A small network was shown many inputs. Here are its activations along a few directions, one row for each input.
In each table, some parts of the input vary, and every possible input appears once, in random order.
Descriptions start from the smaller parts, as in this example, which fits no table here: one of 4 places along a line, together with either a single point or one of 11 places around a ring or (one of 3 separate values, together with one of 8 places around a ring).
Shared parts are said once, and a part with two or three values counts as separate values.

Other details of the inputs shift rows strongly along three fixed directions, in all tables alike. That doesn't count.

Rows:
R1: [ -3   3 -20  -3  -3  24 -28   1   4  27  20 -14  -7]
R2: [-24 -16   5 -16 -23 -26  48 -14  23  22 -13  16 -10]
R3: [-20 -21   6 -26 -15 -27  54 -13  14  28  -7  15  -9]
R4: [-22 -11  11 -22 -10 -30  57 -14  11  16  -7  19  -4]
R5: [ -6 -14 -15 -17   0  19  -7  -6   1  31  15  -8  -8]
R6: [ 24  -7  21  13  -5  -9 -20  -5 -14 -21 -16 -11  21]
R7: [  7  -9   2  20   2 -18 -16   1 -17 -24   6   3  13]
R8: [ 12   5   8  16 -11   9 -18   6  -6 -28   4   6  21]
R9: [  9 -11   3 -10   1   1 -21  -4 -20 -14   3 -14  22]
R10: [  2 -12  13   5 -13 -14  -4  -7  -9 -23 -11  -1  22]
R11: [ 13 -18   0   7  11  -5 -26   0 -25 -21   6  -3  20]
R12: [ -1   2 -25 -29   1  31 -10  -1   2  33   9 -26 -16]
R13: [-10  54 -20   5  15  51   1  24  27  13  -5 -22 -16]
R14: [  3  -8 -25 -17   0   3 -27   2   3  42  13  -9 -33]
R15: [-18   0   7  -3 -21 -13  35 -10  15   6  -4  26 -10]
R16: [-11  98  24  60  32  49  35  49  29 -66 -10  10  10]
R17: [  7  55  -6  15  10  60 -12  22  22  20  -1 -10 -20]
R18: [ 13   4 -19 -27  13  20 -26  12  -2  27   4 -23 -16]
R19: [ -3 -15 -19 -18   1  22 -15  -4   5  37  16  -9  -5]
R20: [ 11   4 -13  -1   1  23 -30  -2   3  40  11 -16 -17]
R21: [  9  -7   6  11 -12 -15  -8  -5 -13 -28  -3  12   9]
R22: [ 10  -8  -1  15  -2   4 -30   3  -7 -12  15  -7  18]
R23: [  9  -3   1   6 -13   5 -26  -4 -11 -18   4   2  11]
R24: [-29  -6  -3  -8 -10 -20  38 -14  17  26   9  16 -24]
R25: [ 21 -15  20  12  13  -8 -15  -5 -19 -11  -3   1  19]
R26: [  3 -10 -29 -34   0  11  -8  -6   0  40   5 -16 -15]
R27: [ 25  -8  22   4   8  -9 -14   0 -23 -18  -9  -9  26]
R28: [ 20   3  17  17   1 -16 -24   9 -15 -40  -7  11  11]
R29: [-23 -10   9  -8 -16 -29  52 -15  16   3 -16  15 -14]
R30: [  5   3 -33  -3   3  19 -31   2   1  27  18 -14 -16]
R31: [  0 -25  25  -5 -11 -61  30 -10  -2 -21 -23  20  -2]
R32: [  9 -11   6  -3   6 -15  -4   0 -19 -23  -5  -5  21]
R33: [-28  77  21  31  49  21  64  44  38 -20 -15  18 -19]
R34: [  5 -10   7   4  -9  -5 -18  -8 -10 -24  -6 -11  19]
R35: [-26 -11   4 -10   3 -20  51 -13  12  15  -1  21 -19]
R36: [ 14 -11   1   7  -3 -13 -17  -4 -12 -26 -11  -7  15]
R37: [  7 -22   6  10  12 -18  -6  -3 -19 -24  -3   9  16]
R38: [ -1  -9   8   7  10  -2 -12  -3 -18 -21   5   1  20]
R39: [ -5   4   0   6 -10 -14  25  -3  11  -7  -8  24 -10]
R40: [ -7  -3 -26 -10  -3  17 -15  -4   7  34  19 -12 -23]
Description of these inputs: one of 5 places around a ring, together with either one of 2 separate values or one of 6 places along a line.
Changing only the place on the ring of 5 turns R14 into R28. The same change can be made to R22. Which row results?
Answer: R8
Which other rows does R33 become when the choice among 2 separate values takes its other values? List them by row number.
Answer: R25
Which other rows does R21 become when the place on the ring of 5 takes its other values? List them by row number.
Answer: R7, R11, R13, R32
Which other rows agree with R6 in the place on the ring of 5? List them by row number.
Answer: R2, R10, R13, R29, R31, R34, R36
Which other rows agree with R3 in the place on the ring of 5? List them by row number.
Answer: R4, R9, R12, R18, R26, R27, R32

Rows:
R41: [-54  -1 -19 -23 -30 -20  67 -26  33  33   8  37 -45]
R42: [ 12 -25 -26  11  -9  24 -59 -12 -16  27  38  -4   8]
R43: [-35 -37 -32 -63 -13 -30  73 -17  24  78   6  37 -65]
R44: [-29  51  23  52 -21   6  70  14  50 -28 -15  28   9]
R45: [  9   5 -19 -10  23  15 -57  16 -23 -28  16 -46  26]
R46: [ -4   5  44  54 -19 -99  46   1  -7 -81 -18  51 -10]
R47: [ 36 -44   7  -1 -54 -50 -74 -21 -12 -32  -8   3   8]
R48: [ -7  36   6   6  43  35  12  21  12  36  -7 -33  -3]
R49: [-14   2 -34 -36  15  33  10   8  13  38  25  -5 -26]
R50: [ 13 -86   3 -29 -13 -79  13 -34 -42  -9  -5  39  -9]
R51: [-14  42  15  18 -11  58  11   2  19 -10  -5  -2  10]
R52: [ -7  68 -21  58 -13  47 -16  26  34 -42   2 -11  20]
R53: [  6 -27  61   9   7 -63  66 -12 -16 -17 -42  41   9]
R54: [ 45 -59  21 -22 -15 -27 -41 -13 -50  -6  -3   1  41]
R55: [ 37   1  -2 -25 -10  32 -38  11 -18  -8 -10 -26  25]
R56: [ -4  60  10  47  -5  60  -2  22  26 -34  -2  -3  23]
R57: [ 34   2 -12  25   6   2 -68   1 -18  26  24 -12 -22]
R58: [  2  -4 -28 -33  25  26  -5  -4   3  79   4  -6 -47]
R59: [-43  36  19  21 -18   3  70 -11  30 -24 -19  30  -6]
R60: [  7 -63  45   0   1 -70  13 -23 -37 -19 -10  -5  49]
R61: [-19  -1 -31 -29  33  21   9   0  15  79  24 -30 -24]
R62: [-25  10  21 -13  18 -15  79  -1  27  61 -27  10 -34]
R63: [ 18  29   1 -11  17  40   3  17   0  35 -12  -5 -13]
R64: [ 36 -53  19  11 -17 -48 -74 -13 -32  -9  14  21  10]
R65: [-25  -2 -41 -12  -7  32  -2 -14  19  44  31   8 -41]
R66: [-36   9  20 -32   1  -4  94  -2  32  55  -4  25 -14]
R67: [ 18   2 -23  -8 -26   0 -80  12   1   0  17  -4 -26]
R68: [-22 -31  60  25 -23 -42  62 -32 -11 -21 -11  49  25]
R69: [-12  49 -13   7  45  28  -7  34   7 -19  -2 -31  -1]
R70: [ 26 -22 -17 -11  35  10 -50  -3 -25  34   9 -28  -1]
R71: [  1  41 -24 -21  12  32  -4  31   4  -6   2  -6 -10]
R72: [ 14  31   1  14  -8  14  -9   3  21  64   5  -4 -50]
R73: [ 30   2 -22  31   4   3 -73  12 -18  -8  23 -12 -27]
R74: [ 31 -61  18 -15  -3 -36 -41 -21 -40 -22 -19 -40  42]
R75: [ -5  73  -5  61  -1  55 -14  28  22 -60  -1  -7  27]
R76: [ 26 -54   1 -36 -28 -30 -38 -23 -37 -35  -5 -17  47]
R77: [ 15 -10   1   5 -29  35 -49 -15  -7  -9   8 -18  27]
R78: [-21   0 -56   7 -16  26 -13  -1  27  42  34   6 -37]
R79: [ 10 -70  -1   0 -21 -19 -49 -38 -49 -27  25  14  19]
R80: [ 14  72  31  37  -6  39 -11  37  43 -31 -18   5  -5]
R81: [ 36  -6   9   2 -21  15 -75   4   2  36   9  -4 -11]
R82: [ 17 -58  13 -25 -21 -79   6 -22 -45 -43 -18  33  12]
R83: [ 15 -77  -5 -10  19 -49 -44 -17 -46 -16   7 -18  18]
R84: [ 13   7 -12 -12   9  28 -44  10 -11 -33   1 -46  40]
R85: [-19   9  73  24  11 -44  87  12   1 -85 -32  20  60]
R86: [-15  52 -10  26 -10  45  -1   4  28 -23  -2  -7   6]
R87: [ 44   0  -1 -19  -7  29 -42   3 -24  -7 -19 -25  16]
R88: [-32 -58   2   8 -34 -68  60 -33   2  -3  10  58 -17]
R89: [ -7   2 -32 -16  37  23  -6  11   9  37   4 -15 -38]
R90: [-40 -32 -14 -26 -34 -54  55 -14  47  72   7  55 -86]
R91: [-25  25 -20  -5 -10  40  -6  -3   3   6  18   3 -17]
R92: [-14  10   0   3 -13  36   6 -12  20  48  15   4 -10]
R93: [ 11 -60  -4 -32 -10 -39 -42 -13 -44 -33  15 -17  36]
R94: [ -8  20 -14  24 -18  39 -11   3  29  41  18  -1  -3]
R95: [  5  81   5  31  43  43   4  39  19 -49 -34 -32  15]
R96: [ 22 -68  12 -12  13 -34 -40 -17 -49 -16  23 -13  47]
R97: [-14  68  32  30  25  -5  77  23  27 -56 -53  19  -1]
R98: [ 12 -21 -33  20 -14  19 -63  -7  -8  23  40  -6  11]
R99: [ -2  79  56  66   2 -16  71  24  40 -52 -33  27 -13]
R100: [  8  -4 -34 -40  15  26  -4  -4   0  77  11   0 -42]
R101: [ 19 -22  -4  16 -21  28 -58 -11 -15  18  22  -9  24]
R102: [ 24 -45  51   6  -4 -66  19 -18 -31 -55 -45   0  41]
R103: [-29 -40 -27 -72 -14 -29  71 -26  22 111  10  35 -60]
R104: [-12  44 -17 -20  18  38   7  28  12  -9  12 -11   0]
R105: [-17   0 -27 -22  40  18   4   3  12  78  14 -27 -32]
R106: [ 14 -23   4 -18  12  26 -38   2 -21  23  16 -37  32]
R107: [ 12  21  81  41  16 -47  75  11  -9 -97 -63  34  38]
R108: [ -15   24   56   43   19  -58   64   11   -3 -113  -39    7   64]
R109: [ 18  13 -16   0  20  20 -54   7 -12 -28 -13 -56  27]
R110: [-20   5 -36 -18  36  26   2  13  14  37  21 -30 -23]
R111: [-53 -38 -25 -43 -32 -21  70 -48  35 110  25  41 -64]
R112: [-46   9 -27   8 -36 -26  57  -8  36  10   9  36 -32]
R113: [ 36  25 -20  23 -22   9 -73  -1  -1 -14   1 -33 -15]
R114: [ 13  84   2  21  23  53   2  48  14 -60 -23 -17  28]
R115: [ -5  40 -17  -5  36  25  -8  28   6  -6  -8 -20 -15]
R116: [ 10 -93   7 -27  -6 -81   8 -37 -40  -2 -11  32 -12]
R117: [ -4 -74  32   6 -23 -53   5 -48 -44 -18  14  40  27]
R118: [ 24  -2   5 -25  -5  37 -33   9 -14 -11   1 -34  38]
R119: [-46  12 -19   4 -27 -13  60  -5  30   8   8  37 -31]
R120: [ 10 -24 -24 -13  25  22 -48   9 -22  -9  29 -31  16]
R121: [-10  68  29  25  16  -6  81  25  23 -62 -47  27   5]
R122: [ -5  79  23  32  46  51  20  44  21 -45 -18 -44  38]
R123: [ 26   2 -20 -15  16  16 -58  12 -29 -18  -4 -19  -1]
R124: [-15  -8 -32 -53  10  28  16  -6  14  85  30  -5 -28]
Describe the family of inputs behind these rows.
Answer: one of 6 places around a ring, together with either one of 2 separate values or one of 4 places along a line or one of 8 places around a ring
Changing only the place on the ring of 6 turns R107 into R116. The same change can be made to R56. Which row results?
Answer: R88
Changing only the place on the ring of 6 turns R82 into R121. The same change can be made to R115. Which row results?
Answer: R95
Changing only the place on the ring of 6 turns R90 into R81. The same change can be made to R110. Which row results?
Answer: R60
Which other rows does R103 become when the place on the ring of 8 takes its other values? List them by row number.
Answer: R58, R61, R70, R96, R100, R105, R124
Start at R54 and move only the place on the ring of 8, one step at a time. The first step leads to R66. Which rows follow, in order?
Answer: R106, R60, R48, R62, R53, R63

Rows:
R125: [ 26 -43  -7  16 -17   1 -68 -22 -41 -24  19  -4  37]
R126: [-12  64  -3  10  39  55  33  41  25 -11   4 -16  15]
R127: [  7  -5  34  19  24 -10  10  17 -18 -69  -3  -9  59]
R128: [ -3 -66 -55 -96 -37  24 -48 -31   2 110  24 -28 -29]
R129: [  4 -58  24  -1 -40 -60  25 -35  -6  -7 -16  30  -5]
R130: [   1   35   38   61   11  -10   21   22   -7 -106   -9   43   53]
R131: [ -1  10  57  13  -5 -40  46  -1  -2 -49 -30  13  27]
R132: [-18 -35  35   4   6 -72  49  -9 -10 -18  -7  40 -15]
R133: [ 34 -78 -13 -40  -1 -19 -68 -21 -68 -24   3 -29  26]
R134: [ 21  11 -40 -22  35  67 -65   9 -27  16   8 -57   4]
R135: [  -6   10   61   72    6  -65   39    2    3 -100  -33   40   41]
R136: [ 16  36 -25  37  15  62 -76  10  -9 -22  26 -32  25]
R137: [ 11 -37   0  20 -23 -24 -49 -19 -33 -36  16  -6  28]
R138: [-11 -49  22  18 -32 -68  21 -30 -22 -40   3  32  15]
R139: [  8  33  56  75  11 -12  22  17  -3 -91 -32  29  43]
R140: [ -2  46   0  14  39  23  -4  40  10 -19  13   6 -14]
R141: [ 14  -5   7  -5   0  25 -42  10 -20 -20   5 -20  40]
R142: [-27  62  -5   5  -7  34  57  20  57  31 -12  24 -46]
R143: [  2  33 -33 -23  24  60 -20  15  21  82  13 -29 -56]
R144: [-35  26 -28 -12 -18  29  41  -1  38  46  14  22 -39]
R145: [-14   2  30   6  21 -29  57  13   4 -47  -8  20  39]
R146: [ -7   2 -20 -31   9   6  30  -4  27  84   2   3 -60]
R147: [-28  64  -8  25   1  23  29  25  44  -1   5   4 -31]
R148: [ -7  26 -31 -39   4  12  17   9  23  36 -18 -18 -27]
R149: [ -3 -39 -67 -58 -44  34 -46 -37   3 104  36 -15 -48]
R150: [-19  20   3 -30  -7  20  36 -11  31  59 -14 -16 -28]
R151: [ 38 -11  14  37  41  14 -94  13 -48 -55  17 -23  36]
R152: [ -4 -67  18  -7 -51 -91  31 -34  -8 -12 -14  40 -12]
R153: [ 36  11 -36  -9  21  54 -78   8 -19  12  -9 -68  16]
R154: [  2 -71  -2 -36 -56 -61  15 -45 -16  18  -2  43 -11]
R155: [ 45 -25   7  24 -18   9 -68  -6 -43 -49   9  -8  39]
R156: [ 23  41 -30  -1  44  76 -76  19  -1  53  14 -46 -19]
R157: [-25  52 -12  -1  -6  38  59  13  65  51  -8  17 -57]
R158: [-22  24 -35 -44  29  35  30   7  17  39  -8  -8 -32]
R159: [-19   8  30   6  32 -19  61  12  -4 -46 -24  16   7]
R160: [  26   48   54   76   51  -18   -2   50  -28 -120  -10   20   69]
R161: [-14  41  -6  16  -6  22  17  16  43  10   0   3 -28]
R162: [ 31  17 -25  21  -3  48 -92  14  -7 -10   9 -39   8]
R163: [-25 -36  22 -17   1 -54  84 -21   8   1  -6  20  13]
R164: [ 36 -87 -12 -27   0 -16 -75 -31 -53  -3  14 -36  55]
R165: [-25  30  30  34  -7 -18  97  -3  31 -13 -20  53  -6]
R166: [-13 -16  34  47 -12 -62  22 -12  -3 -62 -10  24  25]
R167: [ 17  80  -9  40  54  72 -33  55   8 -10  18 -31  10]
R168: [ 35  31  -9  35  45  56 -78  33 -24  -7  21 -42  29]
R169: [-36  61  11   9  23  50  46  28  40  19 -10  -6   2]
R170: [-13  35   6   8  26  57  -9  17  12   7   0 -20  20]
R171: [-30  64  -8 -12  26  29  69  30  46  65  -6  16 -69]
R172: [-24  63 -15 -15  33  40  47  36  53  69  -5  11 -61]
R173: [ -5  46  11  -2   7  37  22   8  26  19 -13 -25  -7]
R174: [ -23 -104  -33  -57  -71  -81    5  -66    3   85   14   12  -49]
R175: [-37 -83 -21 -53 -71 -80  42 -62   0  66  17  36 -45]
R176: [ 43 -47 -10  14 -18   5 -98 -24 -55 -37  26 -15  50]
R177: [ 16 -83   7 -42 -30 -79   6 -39 -31  -4 -24 -10  11]
R178: [-20 -80  -6 -43 -59 -90  28 -45  11  39 -10  43 -36]
R179: [ 48 -23  19 -13 -12  -2 -77  -3 -44 -45  -3 -30  49]
R180: [-41  68 -21  10   6  39  38  18  49  20  15  14 -35]
R181: [  6  10  36  32 -11 -34  35   8   6 -60 -25  44  18]
R182: [ -7  70 -13   8  28  46  26  30  29   8 -21 -35  -8]
R183: [  1 -42  39  24   3 -85  36 -11 -30 -29  -5  34  34]
R184: [-25  90  16  28  35  80  33  52  36 -11  -3 -16  14]
R185: [ 24 -11 -53 -51  -9  25 -51  -5 -13  41  -1 -50  -9]
R186: [  32 -100  -32  -56   -3  -17  -80  -49  -65   25    6  -39   16]
R187: [-40   0  12   2 -31 -63  86 -13  33  -2  -6  51 -32]
R188: [-17  25  54   3 -11 -39  83  -3  15 -30 -32  26   6]
R189: [ 15  20 -33 -11 -18  56 -42   6   2  30  15 -12 -17]
R190: [-39 -19  21 -15  -4 -71 117  -7  20  37  -6  53 -37]
R191: [ 38 -36   5   5  15  -8 -78   5 -47 -35  22  -7  14]
R192: [ 30 -15  -5  24 -11  21 -56  -8 -27 -16   6  -3  30]
R193: [ 19   5   3  36  -6  -1 -60   9 -16 -60   9 -17  24]
R194: [-10 -48 -54 -67  -7  13 -36 -27   3 119  39 -18 -75]
Describe the family of inputs behind these rows.
Answer: one of 5 places along a line, together with either one of 3 separate values or one of 5 places around a ring or one of 6 places around a ring
Changing only the place on the line of 5 turns R126 into R127. The same change can be made to R188. Which row results?
Answer: R131
Changing only the place on the line of 5 turns R132 into R151. The same change can be made to R193. Which row results?
Answer: R166
Which other rows does R146 become when the choice among 3 separate values takes its other values? List them by row number.
Answer: R132, R167
Which other rows does R173 become when the place on the ring of 5 takes its other values? List them by row number.
Answer: R134, R163, R169, R182
Start at R165 and move only the place on the ring of 6, one step at a time. The first step leads to R176. Which rows follow, in order?
Answer: R137, R174, R162, R129
